Each row below holds a small network's activations on one input, seen along a few directions.
In each table, some parts of the input vary, and every possible input appears once, in random order.
Descriptions start from the smaller parts, as in this example, which fits no table here: line(6) and (point or ring(11) or (values(3) and ring(5))).
Shared parts are said once, and a part with two or three values counts as separate values.
(in the rows, 128 means zero)

Other details of the inputs vary at random and push rows far along three fixed directions, the same in every table; ignore that.

A family of inputs:
r1: [ 99 108 112 132 134 126 123 135 145 121 108]
r2: [131 140 129 139  96 103 113  96 108 112 133]
r3: [132 133 136 136  97 105 115  98 109 105 145]
r4: [135 139 129 129 103 100 117  91 107 109 130]
r5: [129 117 124 118 130 157 131 122 136 139 111]
r6: [126 118 125 128 122 159 126 128 137 140 114]
r7: [143 119 147 107 115 129 125 141 145  94  94]
r8: [116 117 125 123 132 149 146 122 145 117 134]
r9: [109 126 114 133 155 153 154 127 143 146 147]
r10: [131 134 123 139 113 118 120  98 101 146 158]
r11: [116 124 120 132 121 154 132 122 143 134 123]
r12: [159 153 146 117 167  85 131 186 107 143 140]
r13: [126 130 132 127 127 142 128 145 145 131 108]
r14: [118 122 125 136 150 152 149 149 140 149 148]
r15: [140 118 129 106 171 111 116 218 139 153  95]
r16: [139 130 131 123 103 107 113  90 106 110 142]
r17: [141 109 143 115 100 143 121 133 142 104 107]
r18: [139 133 130 136 117 113 117 110 103 139 157]
r19: [133 127 129 129 124 112 133 101 103 128 167]
r20: [132 140 128 140  98 107 108  96 104 113 127]
r21: [109 146 114 151 151 109 150 104 109 140 179]
r22: [118 139 123 142 155 139 142 156 146 145 127]
r23: [114 124 125 128 134 147 138 116 146 124 123]
r24: [129 113 131 118 132 149 140 128 141 126 125]
r25: [125 124 124 128 131  82 103 136 103 131 132]
r26: [132 123 137 122 103 143 113 128 140 108  90]
r27: [103  94 112 126 129 141 122 124 139 135 121]
r28: [176 147 146 108 164  91 119 189 103 161 131]
r29: [117 145 106 143 146 124 134  96  98 164 167]
r30: [176 153 156 117 138  73 110 195 109 122 112]
r31: [133 120 139 117 113 130 130 127 147  89  98]
r32: [155 135 138 111 104  99 107 115 104 115 123]
r33: [137 115 140 117 102 139 121 135 145  98 106]
r34: [130 118 130 121  99 150 114 119 138 112  99]
r35: [126 151 126 149 149 100 138 142 110 140 164]
r36: [120 119 130 129 125 148 139 138 146 118 130]
r37: [120 138 129 146 120 108 130 106 108 123 166]
r38: [122 131 122 134 152 149 139 155 144 152 133]
r39: [121 128 125 124 134 147 131 124 138 131 107]
r40: [128 121 134 121 112 135 127 115 147  96 101]
r41: [107 122 109 134 150 163 151 112 138 163 145]
r42: [ 98 136 105 146 156 154 150 113 138 152 133]
r43: [133 120 142 121 105 137 117 131 146 101 100]
r44: [106 133 114 136 154 150 149 124 141 154 135]
Each input here is: line(4) and (point or (values(2) and line(5))).
Changing only the line(4) part turns r32 into r41. The same change can be made to r8. Which row results?
> r19
Change only the line(5) part in r42. List by row number the other rows that result.
> r4, r21, r31, r40
A walk changes only the line(5) part. It starts at r14 and steps to r17. List the rest of the walk in order.
> r18, r10, r6
Which other rows agree with r43 in the line(4) part? List them by row number.
> r3, r7, r12, r13, r23, r25, r26, r37, r39, r44

A family of inputs:
r45: [124 144 120 138 136 121 123 130 123 149 126]
r46: [142 117 135 107 107  98 113  96 109 104 133]
r47: [156 127 144 115 102 120 114 122 113 106 117]
r48: [130 148 121 123 177 112 145 160 129 152 130]
r49: [144 134 135 124 103 110 104 110 104 121 112]
r50: [139 123 133 126 126 126 128 123 116 130 141]
r51: [125 139 121 136 156 118 129 159 126 150 116]
r52: [143 136 141 120 108 106 110 140 127 102 107]
r53: [147 117 136 111  97 113 101 123 115 120 112]
r54: [145 113 136 116  95 113 101 109 107 114 114]
r55: [138 140 121 116 163 126 141 139 118 158 139]
r56: [ 88 105 117 135 134 178 160 121 174 119 134]
r57: [152 129 140 117  84 116 109 100 111 101 128]
r58: [144 139 136 120 163 130 127 194 142 152  83]
r59: [144 119 148 118 106 106 119 129 120  92 125]
r60: [128 147 126 142 158 116 140 150 123 144 141]
r61: [149 115 146 116 105 110 113 125 118 102 123]
r62: [146 138 135 119 105 110 103 125 112 126 110]
r63: [129 148 120 137 143 125 128 132 117 159 142]
r64: [149 125 133 116 157 129 126 179 128 154 114]
r65: [134 125 132 124 165 128 134 175 130 155 131]
r66: [131 151 126 137 163 117 142 169 132 152 138]
r67: [ 92 115 108 135 142 196 155 119 167 148 128]
r68: [117 140 119 139 146 112 132 141 120 143 151]
r69: [109 100 127 130  98 171 143  80 148 101 131]
r70: [107  98 126 123 111 162 129 126 168  92  83]
r71: [119 140 125 147 125 117 140 102 117 118 153]
r72: [142 146 138 123 152 141 144 170 142 146 122]
r73: [133 126 128 128 145 131 131 140 119 149 140]
r74: [117 139 115 140 147 111 129 141 120 146 147]
r75: [132 149 129 134 152 127 133 158 133 150 126]
r76: [ 69 109  95 153 142 170 151  99 153 140 134]
r77: [ 82 122 110 149 137 181 167 108 173 125 137]
r78: [130 137 126 135 117 131 136 100 114 133 161]
r79: [136 137 121 123 147 132 125 158 123 164 124]
r80: [162 136 150  98 125 108 117 150 135 103  81]
r81: [122 138 124 138 128 108 130 125 119 125 151]
r82: [150 137 146 126 105 112 115 121 120 100 110]
r83: [121 151 124 150 121 118 138  91 113 131 166]
r84: [ 75 104 105 145 131 179 156  96 167 125 146]
r85: [102 107 119 136  85 172 126  61 148  96 108]
r86: [ 73 104  98 136 145 169 160  80 157 130 148]
r87: [140 130 142 127 107  99 122 121 113  94 132]
r88: [135 133 122 130 144 134 128 139 116 152 132]
r89: [135 116 134 116 101 102 101 127 119 109 113]
r90: [139 110 140 111 111 112 104 145 127 105  94]
r91: [140 146 136 131 152 135 145 153 127 145 133]
r92: [118 128 123 132 137 119 127 134 124 136 148]
r93: [102 123 119 130 147 191 152 143 177 145 106]
r94: [114 137 120 147 126 117 129 102 114 125 146]
r95: [114 135 116 148 126 116 126 101 113 128 142]
r96: [143 141 135 128 102 105 106 113 114 113 118]
r97: [111 131 113 139 129 112 122 122 119 137 138]
r98: [108 117 128 132 101 172 138 101 170  97 102]
r99: [142 117 134 115 107 103 102 130 114 123 120]
r100: [119 138 117 126 160 107 141 131 120 140 145]
r101: [130 145 127 137 126 129 132 114 120 138 146]
r102: [140 145 132 127 163 135 135 170 128 158 120]
r103: [150 131 143 112 164 126 141 202 143 148 124]
r104: [122 118 120 135 132 123 125 116 116 140 146]
r105: [112 124 116 139 122 115 121 105 116 132 154]
r106: [141 115 140 117  87 106 103 104 113  99 131]
r107: [127 123 130 134 132 123 138 117 117 129 158]
r108: [140 138 139 134  94 103 107  91 104 101 126]
r109: [118 140 116 138 136 115 124 133 123 144 129]
r110: [127 140 129 132 152 120 145 164 136 135 140]
r111: [138 116 141 119 100 103 106 117 114  95 123]
r112: [152 138 150 125 105 112 121 122 121  96 114]
r113: [140 143 121 126 160 130 131 166 122 170 135]
r114: [118 132 123 142 134 116 135 120 119 124 148]
r115: [ 97 101 111 135  83 168 124  53 134 107 119]
r116: [129 132 125 136 126 125 139 108 113 142 170]
r117: [135  96 150  99 111 190 126 175 205  81  18]
r118: [125 118 123 126 133 129 124 135 131 140 135]
r119: [142 146 129 115 153 119 134 137 121 145 126]
r120: [159 124 140 100 106  94 109 105 101 109 128]
r121: [134 135 129 134 129 133 139 113 113 134 152]
r122: [145  81 163  79 122 184 129 218 214  70  15]
r123: [129 126 126 130 149 112 124 152 119 141 134]
r124: [132 134 125 131 136 133 129 125 114 144 140]
r125: [118 132 123 137 148 119 133 142 125 135 137]
r126: [145 147 136 129 152 126 134 156 121 147 128]
r127: [130 127 129 128 143 124 134 145 128 144 148]
r128: [121 129 118 138 120 122 124  93 106 144 169]
r129: [154 121 144 112  98 116 112 124 120 109 124]
r130: [ 81 101  99 143 119 188 148  79 158 139 142]
r131: [142 129 138 119 101 111 107 135 132  98  96]
r132: [113 119 113 142 125 114 121  92 101 145 158]
Describe the family of inputs behind these rows.
> ring(8) and (point or (values(2) and line(5)))
Changing only the ring(8) part turns r71 into r59. The same change can be made to r66. Which row results?
> r84
Changing only the ring(8) part turns r45 into r99. The same change can be made to r108. Which row results?
> r65
Changing only the ring(8) part turns r105 into r130. The same change can be made to r111. Which row results?
> r73
Which other rows agree with r88 in the ring(8) part? List them by row number.
> r47, r55, r57, r67, r78, r79, r113, r115, r121, r124
Change only the values(2) part in r84. List by row number the other rows that result.
> r122
Change only the ring(8) part in r92. List by row number the other rows that result.
> r52, r67, r68, r75, r93, r106, r128
Change only the line(5) part in r72. List by row number the other rows that result.
> r62, r63, r93, r101
Which other rows agree with r81 in the ring(8) part? List them by row number.
> r68, r70, r74, r76, r87, r97, r100, r110, r114, r125
